These are the activations of a small neural network, seen along a few directions. Each row is one input.
In each table, some parts of the input vary, and every possible input appears once, in random order.
A made-up example of a description, with smaller parts first: one of 3 separate values, together with either a single point or one of 11 places along a line or (one of 5 places around a ring, together with one of 6 places along a line).
Shared parts are said once, and a part with two or three values counts as separate values.
(in the rows, 128 means zero)

Other details of the inputs shift rows strongly along two fixed directions, in all tables alike. That doesn't count.

Rows:
R1: [143  93 127 120 147 178 146 106 101  85 110]
R2: [105 183 112 143 136 119 129 116 137 151 129]
R3: [140  86 140 122 158 193 152 136  88  82 103]
R4: [129 101 125 106 145 177 133 116 107  72 137]
R5: [111 180 122 160 139 118 119 121 139 146 144]
R6: [138 102 131 120 143 179 134 112 109  76 127]
R7: [151 103 126 122 153 180 132 106  99  83 102]
R8: [ 93 179 112 134 131 118 128 127 147 140 160]
R9: [155 110 146 115 158 175 123 113 117  58 117]
R10: [ 75 131 134 130 152  90 110 155 188 144 128]
R11: [212  89 148 112  38  67 123 115 128 152 146]
R12: [103 190 119 143 133 121 115 124 144 140 145]
R13: [ 75 120 142 148 161  84 116 150 178 144 132]
R14: [133  58 155 119 175 161 101 141 141  63  87]
R15: [132  93 120 108 147 175 144 109  99  83 121]
R16: [208  98 128 100  32  85 120 144 100 174 117]
R17: [ 84 122 150 162 159  88 115 146 179 145 122]
R18: [198  85 118  91  30  81 131 150 103 177 131]
R19: [ 98 160 119 163 142 125 145 123 124 169 132]
R20: [200  99 132  86  38  72 116 124 131 144 153]
R21: [113 190 133 138 136 108 118 124 155 130 144]
R22: [109 171 128 165 147 121 136 144 124 163 123]
R23: [128  96 111  92 145 192 140 126  96  89 112]
R24: [137 108 119 104 146 195 128 123  92  88  98]
R25: [101 171 134 140 139 104 134 121 150 135 162]
R26: [ 86 144 143 140 150  92  97 152 183 141 113]
R27: [ 96 172 106 135 135 116 140 120 139 151 143]
R28: [189  78 119 109  42  83 134 126  94 180 135]
R29: [ 93 158 122 150 141 115 149 147 123 163 141]
R30: [106 170 117 164 145 125 131 124 121 169 124]
Description of these inputs: one of 5 places around a ring, together with either a single point or one of 5 places along a line.
- Changing only the place on the ring of 5 turns R23 into R28. The same change can be made to R10. Which row results? => R13
- List by row number the other rows that have the place on the ring of 5 in common with R1. => R3, R6, R11, R17, R19

Rows:
R31: [ 83 199 119 162 161 139 116 113 149 129 137]
R32: [143 133 126 118 130 123 113 123 141 117 110]
R33: [200  62 140  88  80 125  96 145 113 110 103]
R34: [110 106 138 115 164 196 150 145 115  74 119]
R35: [218  77 135 109  79 142 113 101  79 104 120]
R36: [ 67 180 143 149 180 121 116 150 164 126 140]
R37: [ 94  81 123 106 183 183 140 132 119  74 111]
R38: [125  97 143 134 141 115 122 123 135 121 131]
R39: [117 121 124 107 163 195 147 121 108  77  96]
R40: [143 128 142 129 126 128 138 116 145 109 128]
R41: [186  70 131  92  67 139 124 148  94 128 105]
R42: [147 137 146 139  93  61 114 145 143 164 152]
R43: [118 174 115 149 131 133 139 112 102 158 146]
R44: [128 131 121 119 111 146 143 117 123 121 152]
R45: [130 153 110 119  70  67 122 125 141 180 170]
R46: [124 147 127 135 101  75 134 153 132 174 156]
R47: [108 155 115 129 129 119 139 119 126 134 165]
R48: [115 113 127 101 173 178 154 119 109  62 123]
R49: [177  48 121 101  73 131 128 130  95 136  98]
R50: [154 161 122 143  91  84 146 122 114 196 132]
R51: [121 151 138 137 144 105 132 119 149 118 140]
R52: [132 164 112 138 101  92 100 118 149 157 142]
R53: [121 118 130 105 126 128 126 155 127 125 132]
R54: [120 160 132 142 138 125 127 118 144 126 112]
R55: [129 154 123 131  96  83 107 118 155 149 159]
R56: [129 158 124 134  92  86 152 127 149 173 146]
R57: [148 167 135 157 121  92 129 112 126 162 124]
R58: [ 89 187 139 181 183 136 129 142 135 140 129]
R59: [184  31 127  92  79 115 133 128  93 121 124]
R60: [122  95 138 152 191 188 133 115 103  85  97]
R61: [115 125 120 149  98  84 143 135 144 188 143]
R62: [118 117 145 126 171 190 118 141 121  69  96]
R63: [ 75 180 144 167 172 134 133 146 164 128 140]
R64: [125 145 114 121 106 143 128 118 112 135 133]
R65: [132 132 114 103 127 133 131 129 127 130 114]
R66: [125 113 130 116 171 184 124 107 119  45 138]
R67: [140 113 141 150  85  71 124 127 153 180 139]
R68: [ 59 154 138 153 183 118 121 129 165 134 130]
R69: [114 123 108  96 162 200 124 119 110  77 122]
R70: [121 158 118 118  93  67 137 133 149 176 148]
R71: [118 155 126 154 144 135 142 147 109 154 127]
R72: [191  41 135  95  82 116  99 125 114 123  96]
R73: [104  95 138 135 180 188 123 121 123  78  88]
R74: [ 77 186 131 143 177 116 127 124 170 119 138]
R75: [200  47 119 118  77 124 137 127  77 148 108]
R76: [107 148 117 124 136 126 122 158 131 148 124]
R77: [118 101 111 118 134 132 125 137 126 144 110]
R78: [120 154 131 144 128 134 126 111 147 118 152]
- Describe the family of inputs behind these rows. => one of 2 separate values, together with one of 4 places along a line, together with either a single point or one of 5 places around a ring
- Changing only the choice among 2 separate values turns R66 into R47. The same change can be made to R32. Which row results? => R65
- Changing only the choice among 2 separate values turns R77 into R72. The same change can be made to R34. Which row results? => R63
- Which other rows does R44 become when the place on the line of 4 takes its other values? List them by row number. => R34, R56, R61
- List by row number the other rows that have the choice among 2 separate values and the place on the line of 4 in common with R57. => R32, R40, R51, R54, R74

Rows:
R79: [134 185 112 144 115 113 131 110 123 163 129]
R80: [ 96 114 131 146 210 205 136 118 109  69 109]
R81: [ 87  98 141 123 199 194 144 145 123  74 101]
R82: [104 151 107 122 119 102 131 141 143 166 130]
R83: [109 149 113 149 120 107 137 131 115 175 141]
R84: [115 145 131 138 196 226 156 118  87  66 102]
R85: [114 152 121 151 133 102 130 112 147 158 132]
R86: [101 138 125 130 125  90 123 135 157 163 127]
R87: [230  75 129  84  49 152 116 105  80 100 120]
R88: [197  50 117  76  70 137 133 111  86 112 112]
R89: [116 160 149 144 138  86 108 133 174 128 144]
R90: [ 92 111 117 116 186 201 135 146 105  84 108]
R91: [117 143 123 137 192 221 136 115  85  72 105]
R92: [109 164 118 116 115  97 130 143 149 146 160]
R93: [227  31 153  86  51 106  91 125 124 100 108]
R94: [105 156 111 124 109 105 124 142 148 159 146]
R95: [ 88 119 126 129 199 215 164 127  95  73 109]
R96: [108 147 119 138 117 107 146 157 132 175 131]
R97: [127 135 150 162 124  82 119 147 154 162 117]
R98: [119 144 139 148 131  82 106 130 167 152 115]
R99: [113 166 117 127 113  98 138 121 137 145 166]
R100: [220  40 137  91  55 127 115 106 103 101 126]
R101: [106 148 135 122 122  85 121 138 163 143 155]
R102: [107 159 111 136 109 108 133 118 134 157 154]
R103: [202  27 141  69  56 120 107 128 114 104 118]
R104: [122 144 134 165 127 100 144 127 133 168 133]
R105: [122 137 142 162 132  86 103 143 151 161 118]
R106: [123 160 131 143 123  92 129 115 153 140 162]
R107: [140 195 125 137 107 108 129 114 130 143 158]
R108: [ 90  98 134 125 195 186 125 141 120  80 105]
- Changing only one part turns R97 into R98. The same change can be made to R96. Which row results? => R82
- Describe the family of inputs behind these rows. => one of 5 places along a line, together with either a single point or one of 5 places around a ring
- Start at R80 and move only the place on the ring of 5, one step at a time. The first step leads to R105. Which rows follow, in order? => R108, R90, R83
- Start at R84 and move only the place on the line of 5, one step at a time. The first step leads to R91. Which rows follow, in order? => R79, R87, R107
- Which other rows does R99 become when the place on the ring of 5 takes its other values? List them by row number. => R89, R92, R101, R106
